Here are a small network's activations along a few directions, averaged over the inputs that share one value of a field.
Related values have similar rows: they may be neighbours, one step apart, or belong to one group.
Strong random noise was added to every row along 2 fixed directions; ignore it. To show where, here is one row again and again, with new noise each time:
[471, -403, -401, -460, -103, -145, -106, -232, 163, 249, 472, 426, -787, 380, 193, -33]
[279, -7, -35, 313, 54, -281, -218, 89, -124, -139, -337, 16, 34, -137, 125, 128]
[266, 21, -9, 361, 63, -289, -224, 109, -144, -164, -391, -12, 87, -172, 119, 136]
[147, 460, 406, -408, -297, -21, 113, -148, -322, 16, -266, -240, -341, -177, -163, -521]


Values of TIL:
gom: [-256, 233, 390, 43, 100, -10, 367, -164, 99, -367, -183, -361, -52, 54, -667, -265]
zazu: [560, -142, -286, 496, 355, 97, -197, 234, -171, -150, -403, -54, 379, -115, 225, 319]
fivu: [316, -47, -238, 732, 574, -162, -133, 243, 7, 126, -339, 112, 346, 57, 517, 358]
bute: [279, -288, -196, 426, 477, -118, -425, 314, -199, -63, -229, 244, 492, 129, 461, 412]
bimeb: [-230, 427, 547, -597, -59, -147, 492, -451, 94, -294, 132, -433, -147, -358, -894, -657]
zit: [13, -264, 153, 646, 432, -393, -105, 331, 326, -133, -303, -182, 319, -192, -109, 792]
fik: [-239, -173, -703, 144, 69, 205, -48, 152, -175, 118, 743, 120, -13, -92, 172, 373]
kizon: [228, 101, 208, 22, -235, -155, 119, 79, -10, 97, -484, -123, -94, -20, -11, -16]
tosek: [-585, 48, -51, -443, -270, 523, -1, -97, -148, 253, 625, 133, -291, -50, -135, -245]
dorap: [-720, -86, -426, 743, 209, -257, -28, 383, 60, -143, -230, -210, 939, -144, 178, 530]
kiv: [-534, -95, 53, 551, -132, -87, -321, 256, -40, -162, -33, -445, 912, -180, 173, 312]
tum: [33, 187, 358, -342, -129, 45, 286, -27, 459, -60, -297, -63, -425, 21, -220, -276]
tigis: [89, 89, -194, -484, -14, 360, 151, -35, -183, 293, 534, 434, -118, 241, 278, 7]
koz: [107, 585, 658, -528, -267, 83, -11, -363, -425, -116, -499, -240, -289, -143, -195, -670]
tagog: [-255, 538, 231, 415, -211, 488, -45, 249, -490, -26, 42, -291, 694, -404, 70, -77]
bov: [434, -663, -586, 670, 488, -484, -523, 376, 668, -141, -179, 597, 106, 134, 128, 677]
dato: [-185, -68, 138, -322, -467, 424, 220, -17, -290, 146, 435, 192, -101, 99, 359, -355]
bis: [-438, -155, 254, -80, -87, -115, 182, -545, 514, -125, -248, -111, 47, 221, -488, -134]
The values of TIL form a line.
List every value one step from bute, in the order listed.
Answer: fivu, tigis
List every value one step from bov, in the order listed.
Answer: kizon, tum
List every value one step from kiv, in the order listed.
Answer: tosek, dorap
List every value one step from tagog, in the order listed.
Answer: fik, dato
